Each row below holds a small network's activations on one input, seen along a few directions.
In each table, some parts of the input vary, and every possible input appears once, in random order.
A made-up example of a description, with smaller parts first: one of 2 separate values, together with either a single point or one of 11 places along a line or (one of 5 places around a ring, together with one of 6 places along a line).
Shared parts are said once, and a part with two or three values counts as separate values.
In the rows, zero is written as 128.

Other details of the inputs vary at random and push rows far along two fixed directions, the same in every table; ignore that.

A family of inputs:
x1: [128 105 147 123  93 132 146 171 154 100 114 105 196  59 173]
x2: [188 133  82 172 231 146 156  94 133 152  73 126  56 127 115]
x3: [134 137 128 157  91  95 158 135 185 141 120 148 186  47 153]
x4: [ 98 110  98  90 116 110  85  76 102 147 238 206  95 161 139]
x5: [168 151 109 162 225 199 113 150 115 108  75  62  92 170 102]
x6: [102  63 115  64 119 151  87 116  69 108 207 175 106 167 151]
x7: [163 173 116 173 252 152 168 110 114 142  86 122  73 136  84]
x8: [ 80 201 176 120  99  62 152 106 118 145  95  90 218 101 137]
x9: [108 115 147 111   6 140  52  91  89 138 136 160  91 235 109]
x10: [100 154 169 108 114  82 164 151 129 128 126  96 205  71 111]
x11: [120 109 147  77 134 110 157 158 131 109 130  94 206  54 179]
x12: [124  80  89 104  60 110  47  95 115 135 196 162  98 202 122]
x13: [182 123 101 169 209 193 119 149 146 113  87  63  70 172 142]
x14: [145 190 122 161 201 129 159  77 125 165  73  55  64 197 142]
x15: [127  86 141  98 115 121 151 155 129 105 103 116 202  46 166]
x16: [110  65 102  91  76 116  81  86  87 132 193 188  84 180 114]
x17: [120 130 149 126  90 135 121 195 169  95 106 101 206  76 159]
x18: [126 138 148 134  63  94 152 168 169 119  95 116 180  75 129]
x19: [121 162 137 148 106  96 147 133 155 128 112 150 207  48 117]
x20: [ 79 120 132  84  82 123  84 122 102 126 228 173  75 201 109]
x21: [120  90 142 115  11 137  62  70  93 150 142 151  94 231 121]
x22: [128 101 141 101 105  73 176 139 133 137 106 117 191  60 144]
x23: [199 121  82 157 191 139 141 107 126 137  64  78  53 163 111]
x24: [177 185  94 197 224 156 124 116 150 143  80 103  86 151  86]
x25: [162 132 121 135 240 187 154 145 121 117 112  62  61 157 147]
x26: [157 152 127 154 225 150 165 126  95 134  80  86  67 163  75]
x27: [179 177  95 190 207 160 148 127 161 135  72 121  54 141 108]
x28: [117  68  98  80  91 155  60 111  85  99 197 169 106 172 150]
x29: [ 82 103 131  92  77 128  93 124  93 125 211 192  74 196 106]
x30: [136 114 143 139  65  91 159 150 171 130 105 108 182  72 142]
x31: [170 146 106 176 235 153 176 111 141 156 101 125  50 139 121]
x32: [165 143 118 168 191 159 156 140 134 131  66  97  40 164  91]
x33: [123 144 147 139  78  90 127 158 155 129  99  96 215  85 107]
x34: [106 117 163 114 103 139 152 187 142  93 103 123 190  54 153]
x35: [113 127 160 112 100  82 177 151 161 140 134  94 184  71 147]
x36: [157 136 124 150 237 201 141 141  89 102  71  85  76 150  96]
x37: [128 122 130 120 128  77 174 125 147 148 121 157 193  36 153]
x38: [124 103 154 134  79  92 172 149 161 135 104 118 179  65 136]
x39: [169 109 117 156 221 197 147 142 119 112  87  87  54 152 135]
x40: [159 186 114 164 237 152 163 127 151 142 102 109  53 142 112]
x41: [108 152 154 132 115  95 176 155 164 134 120 163 183  48 137]
x42: [ 98 139 169  93 121 130 157 190 144  97 129 101 194  62 163]
x43: [ 95 142 172  91 135 127 154 171 117  98 131  95 218  61 139]
x44: [ 98 125 172  99 131 130 159 173 106  97 115 113 217  57 134]
x45: [112 146 148 145 102 100 165 150 173 132 107 167 181  44 131]
x46: [ 88 117 115 105 107 124  94  90 121 148 250 204  87 167 137]
x47: [167 148 113 154 224 200 130 143  98 100  71  74  82 156 102]
x48: [139 118 140 147  64  88 139 156 189 136 107  94 193  86 143]
x49: [ 97  94 108 127  90 134  90  87 120 144 218 228  82 162 124]
x50: [110 130 161 127  94  93 161 149 129 124  96 122 199  63 100]
x51: [ 58 166 138  94  66 104  74  73  92 142 196 165  94 230 137]
x52: [123 105  76 124  83 115  47  84 133 144 211 203 107 171 135]
x53: [178 134 102 131 224 131 160 110 117 145  92  67  58 160 118]
x54: [102 119 148 107  23 137  44  73  54 142 138 153 115 230  87]
x55: [110 148 149 142 118  96 160 131 145 132 111 161 204  41 110]
x56: [181 182  92 200 207 157 127 134 180 141  77 109  64 153 109]
x57: [113 112  93 142  75 128  57  97 150 146 223 203  99 179 133]
x58: [101 123 170 101 116 133 164 192 133  96 114 119 192  59 159]
x59: [ 78 143 124 102 121 121  82  87  92 134 240 205 107 169  98]
x60: [116  72  95  87  89 152  42 116 103 106 202 158 117 185 152]
x61: [129 141 145 142  62  92 132 175 186 126  98 103 191  89 129]
x62: [ 89  72 132  83 109 163  92 129  84 107 221 176  96 174 152]
x63: [175 157 109 170 197 155 141 124 115 128  64  77  69 166  75]
x64: [131  82 123  94  21 121  54  55  74 149 128 151 103 222 123]
x65: [103 165 147 105  94  53 158  89 130 156  90  90 207  93 175]
x66: [168 123 117 157 209 151 172 124 123 145  94  88  42 169 110]
x67: [122 101  79 115  85 117  68  78 114 138 206 214  96 159 133]
x68: [117 127 152 118  91 138 140 187 151  88 103 113 195  62 159]
Description of these inputs: one of 4 places along a line, together with either one of 2 separate values or (one of 3 separate values, together with one of 5 places along a line).
Q: Changing only the place on the line of 4 turns x58 into x44. The same change can be made to x29. Which row results?
A: x26
Q: Changing only the place on the line of 4 turns x31 into x7. The same change can be made to x57. Which row results?
A: x24
Q: Change only the choice among 2 separate values in x8. List by row number the other rows that result.
A: x54
Q: Change only the choice among 3 separate values in x35. List by row number the other rows that result.
A: x25, x46

A family of inputs:
x69: [178 163 123 177 170 127 165 142 167 139  33  60 129 109 120]
x70: [104 108 146 108  53 108 114 144 141 117 142 141 201  84 153]
x71: [156 152 142 155 130  87 190 148 182 142  51  93 203  31 148]
x72: [ 92 120 119  99 136 153  84 100  69 118 199 175  73 199 106]
x73: [107  95 120  99 115 165  81 126  91 109 197 165  75 191 117]
x74: [113 122 125 125 123 126 122 121 126 131 168 162 115 134 118]
x75: [108  99 119 112  95 160  74 111  94 119 183 166  75 203 118]
x76: [168 144 123 153 210 163 156 159 141 115  70  71 107 116 126]
x77: [158 146 114 161 153 143 127 122 136 137  88 100  82 169 107]
x78: [108 140 129 121 143 127 120 106 101 135 154 150 110 151 104]
x79: [139 163 161 145 109  88 172 141 149 137  42  73 205  69 122]
x80: [176 167 112 179 239 153 172 137 148 138  68  85  76 127 108]
x81: [102 116 149 116  33  90 118 134 144 130 139 145 187 103 132]
x82: [109 114 140 113  54  81 133 126 148 139 142 162 190  76 147]
x83: [ 88 121 150 105  84 105 135 157 141 113 165 159 194  70 147]
x84: [192 157 106 180 243 145 185 132 156 141  51  74  91 106 120]
x85: [142 103 100 132 110 141  83  93 105 140 146 146  60 207 112]
x86: [112 145 130 125 119 121 112  95 103 141 141 151 109 162 105]
x87: [ 91 144 165 105  52  60 151 125 148 144 131 134 222  65 152]
x88: [144 114 100 136 166 144 120 105 116 138 152 151  68 162 117]
x89: [120 137 117 133 112 121 108 111 135 139 152 160 114 146 122]
x90: [164 162 122 151 243 151 181 131 124 133  62  60  80 135 127]
x91: [ 67 108 164  71  46 107 106 144  98 107 185 161 205 104 134]
x92: [186 148  99 175 186 150 134 116 140 142  61  78  69 165 111]
x93: [125  90 123 103 120 145 112 137 111 114 155 139 117 137 136]
x94: [145 146 147 144 154 105 195 174 176 119  65  84 215  10 158]
x95: [128  97 100 116 157 158 104 111  99 121 173 161  61 175 125]
x96: [171 141 118 156 216 143 181 149 150 123  65  81 122  85 137]
x97: [134 142 109 145 146 143 107 103 122 141 145 153  64 182 108]
x98: [138 160 149 151 145  92 192 166 184 133  75  97 215  18 144]
x99: [177 146 106 168 214 181 131 128 128 126  70  79  55 176 114]
x100: [115 130 137 116 119 145 105 114  90 123 132 128 115 172 114]
x101: [117 112 124 113 134 160 100 141 108 110 166 143  94 165 122]
x102: [140  99  97 126 143 173  76  99  94 124 158 146  45 217 118]
x103: [ 98 131 155 105  41  73 123 117 133 140 134 124 194 113 141]
x104: [177 127 125 156 177 148 163 142 141 129  46  70 117 110 135]
x105: [104 104 109 108 133 161  86 112  92 115 207 182  58 194 115]
x106: [112 136 127 116 143 118 125 103 111 142 161 138 104 155 123]
x107: [ 93 126 169  96  52  87 140 140 131 125 126 116 222  81 159]
x108: [ 86  83 145  77  46 107 104 149 126 106 188 166 201  87 154]
x109: [ 92 109 139  82 100 130 104 124  92 117 182 140 128 160 138]
x110: [122 131 124 132 109 123 117 112 129 138 147 157 107 146 117]
x111: [ 94 126 153 108  84  96 146 164 156 113 148 147 222  41 156]
x112: [122 128 120 129 123 116 128 126 141 132 156 152 145 106 133]
x113: [137 112 111 132  97 124  97 106 125 136 135 137 105 168 121]
x114: [114 113 124 120 106 155  87 122 108 119 163 151  93 182 122]
x115: [102 102 145  96  72 115 117 157 135 107 163 144 197  78 153]
x116: [176 163 113 173 188 131 164 125 159 145  59  90 110 109 126]
Q: What do these inputs look like to the network?
A: one of 6 places around a ring, together with either one of 2 separate values or one of 6 places along a line
Q: Changing only the place on the ring of 6 turns x86 into x91. The same change can be made to x97. Which row results?
A: x101
Q: List by row number the other rows that have the place on the ring of 6 in common with x79.
A: x69, x77, x81, x85, x92, x103, x113
Q: List by row number the other rows that have the place on the ring of 6 in common with x80.
A: x74, x78, x84, x88, x98, x106, x112
Q: Change only the choice among 2 separate values in x87. List by row number the other rows that result.
A: x86

A family of inputs:
x117: [136  93 130 129  87 111 142 142 150 127 119 148 155  83 134]
x118: [109 127 125 118 134 146  96 106  92 132 184 167  77 190 102]
x119: [127 138 133 127 134 101 156 131 155 136 126 125 154  85 148]
x120: [128 118 141 116  80 125 125 146 141 124 119 110 169 110 149]
x121: [110 131 134 135  93 133 101 132 136 124 145 144 128 146 121]
x122: [110 111 144 100  69 106 118 139 124 120 135 125 181 105 140]
x123: [107 102 124 106 120 148 106 158 127  97 183 167 157  98 142]
x124: [148 131 103 152 138 138 107 110 138 136 129 129  88 169 128]
x125: [114 147 152 127 126 111 155 152 145 128 126 126 157  89 135]
x126: [107 129 120 121 121 149  89 100  90 127 168 170  79 194 100]
x127: [147 133 124 133 166 147 140 120 108 125  87  91 106 143 125]
x128: [143 123 114 127 181 158 126 110  95 126 125 107  69 180 117]
x129: [178 154 107 170 192 134 155 122 146 143  62  81  98 128 117]
x130: [124 133 131 129 117 105 134 115 131 140 117 136 154 105 134]
x131: [125 123 113 124 145 129 114  97 113 143 162 151  92 160 120]
x132: [167 171 133 171 188 131 176 152 157 131  34  67 136  96 108]
x133: [ 95 111 149  92  86 104 134 145 128 117 155 134 176  98 157]
Q: What do these inputs look like to the network?
A: either one of 2 separate values or (one of 3 separate values, together with one of 5 places along a line)
Q: Change only the place on the line of 5 in x132. List by row number the other rows that result.
A: x118, x121, x125, x126
Q: Change only the place on the line of 5 in x119. List by row number the other rows that result.
A: x124, x129, x130, x131
